A small network was trained on invented records. Each row is its activation on one of them, seen along a few directions.
Each row is followed by the record's values for the fields ZULIR, BAFAK, ZAPU, KOFOV, PARUL, VED.
Not every record has every field; a missing one is written absent.
The largest differences between rows may come from other fields.
Random noise pushes rows far along 21 fixed directions. That doesn't count. These rows show it; they differ only by the noise:
[-622    3  508 -250  155   15  -63 -372  146 -231 -127 -249 -107   49
   54  111 -127  -25  219 -233 -533  309 -607 -300  215  -57  307 -454
  454 -141 -146 -332 -114  231 -320   10   63  230 -238   18  224   48
  -14]
[ 176 -208  329  193  -44 -518 -261  -60  -15 -178 -367 -417 -339  558
  624  328  287  -14   30   89 -469 -173 -670   42  296 -447  277   20
  212 -407  274 -489  -98  145 -586 -153  189  119 -465  -16  -29 -616
 -128]
[-208 -177   51  346  106   -4  -56  103   15   -8 -379 -572  -92  363
  470  204 -175 -396   32  140 -379 -141 -187 -401 -110 -319  339   39
  472 -326   64   56 -142  517  151   58  -67 -191  107  246 -261 -241
 -195]
[ -81  222 -214  154 -232  159  -26 -142  391  -31   77 -273  140   84
  233 -202  371  -16   44 -188  462  125   90 -389  351  346   32  -27
  494   57    9  244   72 -366   58  423  -95  -87  450  208 -111  165
 -207]
[ -53   76 -153 -107  -38 -134  -79  399 -281   32 -314 -346 -213 -144
   98  -68  226  -52   43 -163 -332  178 -213  154   67 -346  119   49
  125  -95 -160 -320   -9  139  -92 -153   73  230  112  128  -30 -255
  173]
[-187  116  386   61 -102  -99   30   48 -356   80  -82 -440  165 -150
 -266  -30 -268 -315  184   54 -142  373 -608 -347  104  304  504 -193
  187  -54 -299    9  -79  349  147  122 -417 -159  306  130   59 -240
 -257]
[ 348  296  -86  385 -592 -478  -13  -91 -210 -250  242  189  167  441
   58  -27  243  460  -34 -296  200  116 -349  323  217  304  -90  233
   58  225 -190 -370   -6 -244 -307 -279 -176 -279  -38  -18 -259 -284
 -152]
[ 740  -10  141 -442   -3 -591 -332 -116  -51  -18  224   32  -98  -14
  -79   78 -243  338  356  297  237  204 -572   -3  290  209 -510   83
 -677  336  287 -191  101  -14 -285 -272  170  141 -346 -443 -104 -631
  159]
[ 196  336  330 -126   48  189  257  -13  183   44  205  160  -42 -393
 -518  459 -106 -228  -41   56  428   60  327  314  183   24 -140 -221
 -635  -98  608  351  219 -385  168  -64  181  129 -273  -72  393   18
   61]
[ 451   20  181 -148  137 -211 -199   94   95   23 -315 -146 -124  137
  349  -92  288  183  -58 -126 -219 -181 -207 -282 -150   45  410  -14
 -315 -212  -34 -272  267 -307 -529   27   94  193  -89  -93   32  -70
  196]
[-101  340  166 -340  327  554  245  282  203 -200 -140  -62  278  103
 -537 -237  260 -253   -7 -582 -118 -199  366 -286 -250  261  488 -261
 -238 -480 -399  -61  378 -555  193   43   44 -236   15  271   37  469
   15]
[ 125  177 -156   27 -238 -124 -489 -333  355 -373  159 -107   27   25
  654 -145 -196  -65 -228 -120  234 -382  208 -154  479  381 -158  -10
 -163 -263  591   70  122 -291  -36 -384  224  -85 -211   78  508  449
  -36]
[-131  -96  -23  -58 -114  -18  128 -105 -127   36 -213  198  -52  -61
  206  -68  -37  -39 -374 -234  -73 -315   44  230  -12  -37  -93  -95
 -311  101 -152   52  300  226   53 -263  124 -292   87  172  121  169
  409]
[ 464  394 -168  184 -515 -222 -290  256 -570  126  -77   40   -6 -293
  100 -135  -11  247 -156  129  289  121  114  -95  -69   -3   80  302
  -70  224  -29  -26   77  -39  -85 -251  -56  222  303   50   26   -8
  404]
[ 291 -298 -226  127  -83   20  533  -35  109  249  -63  231  217   -2
  -54   11  230   29 -233 -361  300  314  112  319  -52  421 -230   23
 -273  405   96  137 -183  234  350  127   51 -175  353 -209 -245 -154
    5]
[ 402 -436 -242  727 -187  -67  125   29  227 -196  -88  112  294   26
  190  190   -8 -382 -340  119 -193 -279   84   46   65  408  497  -16
  124 -664   11  321   64  -61  -28   -7 -460 -373  129  -49  244  -34
 -394]
[  56  -42  136  368 -335  -78 -438 -375  -23  411 -188 -159 -239 -509
  673  -44  117   32 -224  821   85 -495  -91  -18 -101 -523  226   70
 -110  -18  -22  388  624 -284 -598  328 -328  197  -58  224  164  -88
   90]
[-138 -667 -331   59 -426   28 -214 -380  209   -1 -205   -6  125   40
  752 -216  316  -58 -161 -221 -202  184  -36  398  336  194  -85  -67
 -221 -271  500 -214 -282  318  202 -354  136 -124 -286 -229  268   -4
 -131]
[  25  294 -224  246  -37  390 -116  359 -141 -132  -91  -97  378   76
  155  158 -788  -28   63   10 -483  377  374 -602 -573  384  559  -37
  249 -620   52   36 -116  -13  167 -165 -369   91  465  -68  -23  340
  -29]
[-293 -210   39 -138 -139   83 -470 -164  -23 -131  -90 -216    9  253
  319 -294  200  -92  -25 -264 -185  -93   -9   28  252  104  365   49
 -160 -112  159 -398 -496  317  135 -218  340 -116 -399  -19  284  300
  -93]
[-328  164 -120  203 -125 -386  267  268  315  147  217  312 -369  512
  204  242    1  543  318 -332  -33  706  -84 -104 -562  -80 -130  314
  -91  229  216  107 -403  469  210 -268 -295 -230   77 -398 -190  -31
  184]
[-257   31 -120   65  -82  302  582  -70 -135  -10   99  177  508 -297
 -330   14 -557 -117   23  -32 -213  638   73  293 -442  136 -584 -182
   92 -213    8   71   97  121  598 -376 -446  -21  135  -44 -182 -130
 -293]
[-397  217  647 -351 -118  274  251 -124 -119   60 -448 -174   -1  474
   25   20  428  -67  130   14  -90  335 -316 -350  -90 -452  -65 -326
  386 -593   30 -114  358 -209    7   25   76  118  -71  230 -157 -312
  181]

[-175 -261 -154 -564  -29  134 -161  -51 -211   99  154  177  306 -211
    9 -432  -27  290  117  -11   23  233   68   19  127  296 -393  -38
 -334   -2  156 -459  -96   12  319 -239  -70   -5   94 -249  208  250
  -99]
ZULIR is mog, BAFAK is niba, ZAPU is gefeb, KOFOV is tefe, PARUL is puzu, VED is absent
[-217 -320    2 -225  659  -14  100  -60  439 -126 -417 -230 -273   74
  761  -82  121   -9 -228 -332 -705 -306  119   29 -349 -483 -219 -129
  113 -440  430 -493    8  -30 -212 -220  336  520 -391  -29  174  254
  -80]
ZULIR is vurit, BAFAK is absent, ZAPU is mabo, KOFOV is tefe, PARUL is absent, VED is absent
[  52 -281 -331  319 -494  -16 -211  553 -536  127 -196  115  -35  874
  257  326  -89 -123 -121  436 -388  103  -41  583  -47 -126  375  369
 -159 -613  -80   78 -450  418   61  -67  -65 -481  224 -125 -158 -562
  107]
ZULIR is mog, BAFAK is keba, ZAPU is gefeb, KOFOV is tefe, PARUL is mogar, VED is dobi
[ -82 -146 -136  114  -74  353 -266 -483  131   65  135 -234  214 -264
  -61   99 -413 -189  218  203   13  -46  -39  145  185  136   92 -167
 -149  465 -160  222   22  150    1  313   67 -140 -161   83 -360 -140
 -166]
ZULIR is mog, BAFAK is niba, ZAPU is mabo, KOFOV is tefe, PARUL is mavag, VED is absent
[ 109 -438  -80 -211  214 -126 -487  153  113  104  144 -192 -201 -597
 -198 -129  509   90  333   15 -128  110  -16  214  330  -68  455  128
 -426  162  292 -553 -616   96 -119   52  117  445 -548 -434  486  102
 -330]
ZULIR is vurit, BAFAK is absent, ZAPU is tof, KOFOV is tefe, PARUL is absent, VED is absent
[ 284   40 -144  369 -727   54 -362 -117 -400 -386   94   92  427  602
  152  138 -116  138   51 -130  295  -11  225 -234  388  287   34  219
  192  -84  434 -373 -359  273  407 -662  202 -480 -165   -4 -236   52
  -64]
ZULIR is mog, BAFAK is niba, ZAPU is tof, KOFOV is tefe, PARUL is buzed, VED is absent
[ 287 -336 -530  -25  202 -317   43  456  -23 -442   57  222  247 -251
 -202 -157 -111  238  284 -527 -595 -331  -38 -186  -95  294   87  -87
 -260 -361 -360 -621  498  -84   45 -780 -605 -537  -22 -107    3  167
 -142]
ZULIR is vurit, BAFAK is absent, ZAPU is nid, KOFOV is fofas, PARUL is absent, VED is absent
[-391  214 -434 -161   -1  360 -286  248 -189   79  -32 -166  119   71
  640  298 -575  393   37   16 -696  273  100  278    0   18  210  -99
   41 -147  -13 -487   20 -253 -454  176   19  237  615  -47 -194   67
   77]
ZULIR is mog, BAFAK is keba, ZAPU is pup, KOFOV is tefe, PARUL is puzu, VED is zisuf
[  71 -160  -82  337  151  109  -51 -407  802   78  228  194 -130 -653
  314  353  125  305  -17 -194 -152 -148  335  314  -65  100  415 -233
 -520  126  497  -15  150 -537 -591  206 -147  349 -458 -336  396  449
 -258]
ZULIR is mog, BAFAK is keba, ZAPU is mabo, KOFOV is tefe, PARUL is mogar, VED is rivo
[ 183   20  205  -23 -480  167  -20 -249 -187  -91   56  217  318   71
 -431   51  -13 -112  -12  167    2  186 -377  284  342  539  373 -352
 -182 -342 -439  214  295 -396 -362  186 -212 -219   12  -33  115 -300
   41]
ZULIR is mog, BAFAK is keba, ZAPU is mabo, KOFOV is vupeg, PARUL is mogar, VED is dobi
[ 243    1  302  197  -28   41   50 -421  124 -110 -217  -85   24  641
  391  537 -334  -54 -154 -166 -283   25 -245  321  -16   69  133 -180
 -207   35  318  -78 -159  127 -355   -4  490   32 -394  -72 -366 -421
   55]
ZULIR is mog, BAFAK is niba, ZAPU is gefeb, KOFOV is tefe, PARUL is mogar, VED is absent
[ 416  127 -330 -201 -275  163  368  236 -388  131  -38  285  618  -27
 -331 -469 -102  110   32  188  114  817   33   76 -567  304 -730  172
   46 -223 -317  128  181 -227  456 -202 -327  154  431 -182 -511 -465
   27]
ZULIR is mog, BAFAK is keba, ZAPU is nid, KOFOV is tefe, PARUL is mogar, VED is miv
[ 676  315  190   71   95  126   51  215 -192  -84   -6   65  261 -384
 -490  174 -369 -187  -64  253  -67   48  190  -47 -323  201  273 -107
 -309 -415   42  135  301 -534 -159  -84 -161  374 -112  -90  149  -89
  -23]
ZULIR is vurit, BAFAK is absent, ZAPU is mabo, KOFOV is fofas, PARUL is absent, VED is absent
[  93   95  132 -524   31  371   36 -285  569  238 -124  115  -30 -298
   83 -111  475  156  110 -165  349  305  220 -177    9   93 -143 -311
 -484    3  351  255  453 -602 -109  238  303  352 -114 -182   89  122
  389]
ZULIR is mog, BAFAK is niba, ZAPU is nid, KOFOV is tefe, PARUL is puzu, VED is absent
[ 323  -27  304  -59  354 -262  237  -11  186   47  -93   15  203 -306
 -332 -429  287  166   59  -35  -59  212 -474 -668 -474  221  192   35
  281  196 -758  -28  224 -140 -273  279 -399  246  177 -125 -218  -82
 -104]
ZULIR is mog, BAFAK is keba, ZAPU is pup, KOFOV is tefe, PARUL is mogar, VED is dobi
[ 329  -12  230  246  204 -557  -83  183 -331 -165  117   56   21 -172
 -273 -220 -129  316    4 -199 -175 -173 -153 -366 -525    0  290  401
 -121  341 -177 -603 -371  477   24 -606 -211   35 -423 -181    1  256
 -186]
ZULIR is mog, BAFAK is keba, ZAPU is pup, KOFOV is fofas, PARUL is mogar, VED is kezuk
[ 240  292  249  473 -198 -180 -134 -162  141 -361 -142 -272   84  311
   84  135   40 -420 -145 -178   16 -218 -241  -93  151  -14  378   89
  164  -44 -190  204   80   38  -72 -146  241 -272 -354  303 -210 -279
  -32]
ZULIR is mog, BAFAK is keba, ZAPU is pup, KOFOV is tefe, PARUL is puzu, VED is zisuf
[-458 -113 -642  207  -51  273 -126  226  208  -90 -116 -114 -152 -116
  450 -287  191 -357 -302 -228 -329 -314  609  615 -129 -347  -36  185
    2 -421   82  118 -110    4  315 -262   99  -66 -178  245  302  425
  -90]
ZULIR is vurit, BAFAK is absent, ZAPU is mabo, KOFOV is tefe, PARUL is absent, VED is absent
[ 593 -474  101   19  286 -178  181   94 -145  -87 -241   69   15  -11
 -378  170 -119 -393 -296  -51 -160 -164 -179  260   83  198  226  -11
 -251  105 -134   18 -380  544    8  -44  388   24 -168 -174   42 -305
  135]
ZULIR is mog, BAFAK is keba, ZAPU is gefeb, KOFOV is tefe, PARUL is sar, VED is dobi
[ 308 -362 -316 -158  222 -264 -468   52  241   76  113  159 -240   65
  568   25 -191  402  154  238 -226 -258  159   12 -200  -72 -149  231
 -630  -20  457 -210  -66    8 -245 -211   57   89 -320 -449   92   73
   74]
ZULIR is vurit, BAFAK is absent, ZAPU is mabo, KOFOV is tefe, PARUL is absent, VED is absent
[ -57  185  290  258  -58 -155   60 -292  538  -24   29 -108 -264  264
  283  104  449  -14   85  123  119   -3 -185   58  -79 -398 -140   35
  190 -230  239  253  218 -430 -309  146  -49  143 -500   37  -20 -256
 -240]
ZULIR is mog, BAFAK is keba, ZAPU is nid, KOFOV is tefe, PARUL is buzed, VED is zisuf
[ -30  133  -35 -145  -44  118   35  -77  180  -98   94   44 -100    7
 -359  -28 -186 -249  -75  116  123   28  -93  161   70  109 -105  -47
 -106   32 -369  542  135   37  -31   69  158  -96  -73  104  -22  -92
  279]
ZULIR is vurit, BAFAK is absent, ZAPU is gefeb, KOFOV is fofas, PARUL is absent, VED is absent
[ 230  146 -248  626 -375   70   52 -174 -241 -115  387   90  402 -549
 -596  -59  109  110  172  391  530   47  194  -81  131 -121 -264  198
  830  414 -300   61   32 -268   97  154 -476  152   87  192 -356  -76
 -488]
ZULIR is mog, BAFAK is niba, ZAPU is nid, KOFOV is fofas, PARUL is puzu, VED is absent
[-177  153 -166  113 -379   87  -18 -179 -241   34  148  321  156  317
  258  248 -393  488   81   65 -245   75  -75  380 -142   24 -154  -90
 -159   50 -168 -164  350 -239 -338  -80 -264 -279  147  -13 -354 -153
  113]
ZULIR is mog, BAFAK is keba, ZAPU is mabo, KOFOV is vupeg, PARUL is mavag, VED is zisuf
[-159 -175  166 -207 -307  201 -175 -233  -37  134 -300 -218   49  104
  209 -168  195 -354  108  453  153  368 -317 -420  359  -52  -94 -211
  499 -431   64  418  104   62  128  261   16  107  200  103   52 -348
  150]
ZULIR is mog, BAFAK is keba, ZAPU is gefeb, KOFOV is tefe, PARUL is mavag, VED is zisuf
[ -49  405  -17  756   32   -9  180   65  209 -533  254  197   19 -231
 -304  498 -438 -197 -209 -333  -91 -514  429 -125  -70  -57  385    3
  323   -8 -102  199  157    4   24 -427 -169 -299 -177  292  213  565
  -72]
ZULIR is mog, BAFAK is keba, ZAPU is tof, KOFOV is tefe, PARUL is buzed, VED is zisuf
[ 219  131 -363  162 -230   -6 -372  302  -96 -148  212  167  -69    5
 -272  -15  124  -82   75  430   88 -349  259  376   72 -334  -26  343
 -146 -209 -310  228  186 -334  -84  -89  -66 -178 -260  111  -12 -157
   72]
ZULIR is vurit, BAFAK is absent, ZAPU is tof, KOFOV is tefe, PARUL is absent, VED is absent
[ 554  145  205  165   15   45  -24 -124  473   17  -57 -263  -71 -394
 -315  197  265 -327  259  139  283  183  -58 -197   53   -1  272 -173
 -134  -86  199  481  253 -413 -164  271   16  348 -418  -50  -21 -370
  -77]
ZULIR is vurit, BAFAK is absent, ZAPU is tof, KOFOV is vupeg, PARUL is absent, VED is absent
[-332  134 -162 -446  166 -125   95  509 -329 -252  125 -102   97  348
 -227 -409  -45 -113   50 -407    6  252   38 -160  236  370 -300   58
  379 -330   61 -369 -512  182  618 -264   17 -107  410   41  341  302
 -201]
ZULIR is vurit, BAFAK is absent, ZAPU is gefeb, KOFOV is vupeg, PARUL is absent, VED is absent
[ 171  662  303 -241  203 -432 -268  -49   91 -328  247 -462   88 -333
 -246 -551 -470 -236   99 -605   84 -109 -371 -300 -112  584  130   53
 -715  419 -236  -76  173   35  233 -566   40 -245 -436  192  153  254
 -115]
ZULIR is vurit, BAFAK is absent, ZAPU is nid, KOFOV is vupeg, PARUL is absent, VED is absent
[ 252 -228 -172 -227  171  198    7  -80  -88   96 -231 -492  327  103
  147 -355  309 -150    4   -7  -35 -164 -183  178  245  169 -161 -122
  103  -24 -206 -352  189 -404 -111  477  101   79  227  192 -459 -392
 -428]
ZULIR is vurit, BAFAK is absent, ZAPU is nid, KOFOV is fofas, PARUL is absent, VED is absent
[ 444  283 -191   52 -354 -149  -85  645 -250  199 -244  115 -131  442
  129  -95  474  354   70 -188  121  412  139 -349 -368  107  429  324
 -114 -204  -14  -11  -94 -148  -53  -45  -79   37  413 -194 -164  -93
  465]
ZULIR is mog, BAFAK is niba, ZAPU is mabo, KOFOV is tefe, PARUL is mogar, VED is absent
[-344 -134  411   36   97  -56  214   32  -72  460 -315  -32 -265    9
  177 -115  753  272   86   84    3 -281 -182 -402 -309 -520  362 -109
  227  -25 -291 -121  466 -189 -292  478 -463  -73  220  208  -48   48
   -6]
ZULIR is vurit, BAFAK is absent, ZAPU is gefeb, KOFOV is vupeg, PARUL is absent, VED is absent
[ 168  522 -129  113  -40  297 -456  -40 -260  -58  193 -169  243 -110
  -15  -97 -456  275   89  132 -102 -211  267  -10 -310   22  260  153
  -86  266 -277 -274   84 -447 -357   83  -12  237  -88  185 -354  228
 -120]
ZULIR is mog, BAFAK is niba, ZAPU is gefeb, KOFOV is tefe, PARUL is mavag, VED is absent
[ 128   72 -603    7 -321 -469 -466  656 -425 -192  203  -19 -283 -406
 -310  213 -370  -87  184 -172 -313  182 -344  583  677  261  435  132
 -398  246 -388  -58 -237  452 -147 -393  -29 -281  240 -102  308 -249
  383]
ZULIR is mog, BAFAK is niba, ZAPU is pup, KOFOV is tefe, PARUL is mavag, VED is absent
[-376 -102   88 -270  339  -83   10 -206   77   54  235  267 -281 -135
 -210  -25  202  385   81   21  219 -270  -24  -76  239 -316 -300    6
  342  755 -320 -169 -146  124 -271  386  218  159   57   12   -5  288
  182]
ZULIR is mog, BAFAK is keba, ZAPU is gefeb, KOFOV is tefe, PARUL is mogar, VED is zisuf

Here are new rows. What are their fields?
[-336 -109    9  -57 -185  250 -220   81 -338  284   30  -30  -84 -929
 -423  254  177  234  561 -126 -337  -56   63  491   39 -526  514 -295
 -821  264  -23 -548  431  -43  -52 -296 -342 -143 -543   41   46   -4
   -5]
ZULIR is vurit, BAFAK is absent, ZAPU is gefeb, KOFOV is vupeg, PARUL is absent, VED is absent
[ 224 -199  379  332 -172   69  -91 -270 -233    3  -49  -50  353 -532
 -441 -269  218 -359  -59  179   66 -361  -37   35 -139  -76  445   31
 -329  -32 -219  -44  172   45  216 -258 -278 -211 -644  166   81   -7
 -399]
ZULIR is vurit, BAFAK is absent, ZAPU is pup, KOFOV is tefe, PARUL is absent, VED is absent
[ 131  205 -255    0 -170 -111 -250  353  280  -67   92  217 -367   67
   50  159  309  335  335   19    0  312  244  -93 -145 -287   69  178
  -76 -316  300   79   -9 -324 -202 -217  -36  273 -253 -289  155   16
  315]
ZULIR is vurit, BAFAK is absent, ZAPU is nid, KOFOV is fofas, PARUL is absent, VED is absent
[ 147  395  585  126   81 -345  583  140 -585   11  -58  -48   38 -454
 -568  307  -57   23 -112 -408  242 -213 -274 -190  196   83  157 -347
   69  359  -70 -324  439  -33    1 -121 -299 -119  369  343  127   16
  -23]
ZULIR is vurit, BAFAK is absent, ZAPU is gefeb, KOFOV is vupeg, PARUL is absent, VED is absent
[ -73  177 -397  -40 -337 -169 -403  302   38   51  201  183 -222  382
  404 -139  240  377  -71  -11  113  -21  100  176  210  209  193  301
 -203  -68  -80   27 -116 -264 -295  127  -38 -201  357 -106  237  217
  226]
ZULIR is mog, BAFAK is niba, ZAPU is gefeb, KOFOV is tefe, PARUL is puzu, VED is absent
[  34 -158 -163 -291 -114  -95  174   29  -88 -483  171  592  147  -33
 -448  -91   25  -79 -176 -227 -155  166    7  544  408  329 -410 -249
   93 -546  -44 -135  -59 -229   34 -466   63   86 -185 -202  640  103
   95]
ZULIR is vurit, BAFAK is absent, ZAPU is tof, KOFOV is vupeg, PARUL is absent, VED is absent
[-137 -547  -18   89 -241  412  -44 -606  143  195   42  378  348  -92
  -96 -251  -79 -305 -196  394  195  297  137  171  -97  321  -42   -8
  -19  180 -170  632 -433  425  360  329  114  -37 -131 -246   62   46
   21]
ZULIR is vurit, BAFAK is absent, ZAPU is nid, KOFOV is tefe, PARUL is absent, VED is absent
[-300  262  306  -12  275   -7  401  283 -142 -100  147  112 -320  152
 -683  737 -236  -87  162   74  -84 -243 -101  231  180 -429   47 -222
  123   18 -203   89  216   -7 -175  152  -35 -234   67  210  -70 -203
  134]
ZULIR is vurit, BAFAK is absent, ZAPU is mabo, KOFOV is fofas, PARUL is absent, VED is absent
[ 122  364  421  254  155  -92  434 -235  301   93   55  173  -79 -197
    2  180  158  235 -102 -220   90 -152  159  148 -590 -335 -171  -50
 -393  124  283  -14  505 -515 -194 -162 -152  176 -494   40  -70   74
 -117]
ZULIR is mog, BAFAK is keba, ZAPU is mabo, KOFOV is fofas, PARUL is mavag, VED is zisuf
[  95 -254 -143  354 -564 -669 -110   13 -257 -165   71  172  -49 -113
  -99   79  -22   55  256  165 -127   79 -782   41  360   49   66   25
  100   23 -520  110  344  413 -135 -425 -631 -634   39   -6  -48 -571
  106]
ZULIR is vurit, BAFAK is absent, ZAPU is nid, KOFOV is tefe, PARUL is absent, VED is absent
[  15  413  321  243  -25   58  446  389 -429  228  -65 -133  364  -27
 -100  -37   86  -75 -190 -132  345  118  284 -383 -294  199  197   87
  130 -206  299 -121   23 -203  548   32 -409 -129  624  198   43  218
 -392]
ZULIR is vurit, BAFAK is absent, ZAPU is pup, KOFOV is tefe, PARUL is absent, VED is absent
[ 261  -42 -586  247 -139 -114 -208  199 -158 -369  414  392   87  344
  177  537 -723  172 -129   71  166 -319  530  135  530  430 -256  109
  125  -59  555  -31 -367   85  106 -246  138 -283  379 -161  222  292
   22]
ZULIR is vurit, BAFAK is absent, ZAPU is gefeb, KOFOV is vupeg, PARUL is absent, VED is absent
[-444  220  222 -254 -233 -119  222   61   22   92  -58  200 -408  251
 -159  -86  556   39   18 -404  200  454  -96  325   11 -315 -225   39
 -119  129   88  110 -214  220  246 -214  307   15 -252  -22  184  -41
  436]
ZULIR is vurit, BAFAK is absent, ZAPU is mabo, KOFOV is tefe, PARUL is absent, VED is absent
[ 110  197 -220 -209 -107   90  111  270  162   31  155  109  106  187
  223   73   59  396   34 -282   86  401  200  -46  118  590   24 -115
 -249 -427  506 -202   56 -574  -97    4 -169   65  450 -276  225  226
  -77]
ZULIR is vurit, BAFAK is absent, ZAPU is gefeb, KOFOV is fofas, PARUL is absent, VED is absent
[  47 -337 -868 -132 -376  302 -125  187  -75  127   -7  121  287 -191
 -118 -403  267  -33  253   59  361  270  291  -49  247   59 -497  213
  158  314 -336  285   66  249  648  -36   -4 -376  473   46 -545 -192
  260]
ZULIR is mog, BAFAK is keba, ZAPU is pup, KOFOV is tefe, PARUL is mavag, VED is zisuf
[ 582    1  217  315  183 -436  326  157  -22   62 -494 -554  -28 -847
   61  -99   23 -505 -138 -509   -6  -32 -173 -437 -276   28  202 -104
 -316  116  353   27  325  409  441 -568 -159  109 -140  171   99 -132
  -42]
ZULIR is vurit, BAFAK is absent, ZAPU is mabo, KOFOV is tefe, PARUL is absent, VED is absent
[-111   95 -169  -38  201   10 -211   55  224 -222  112 -143   57  147
  153  106 -453   58  386   -1 -367  -68   39  -63 -325 -276 -236  123
 -246  -90   61 -165  160   79  171 -460  -17 -240 -443   -5 -417 -137
 -122]
ZULIR is vurit, BAFAK is absent, ZAPU is pup, KOFOV is tefe, PARUL is absent, VED is absent
[-405 -108  -23  -97  134  -28  385 -172  -58   33   79  129  186 -321
   47 -235 -170   39 -153 -217  -93  315  -43  182 -102  111 -541 -130
  263  129   82 -176 -152  179  328 -155 -188  174  186  -35  188  202
 -241]
ZULIR is vurit, BAFAK is absent, ZAPU is gefeb, KOFOV is tefe, PARUL is absent, VED is absent
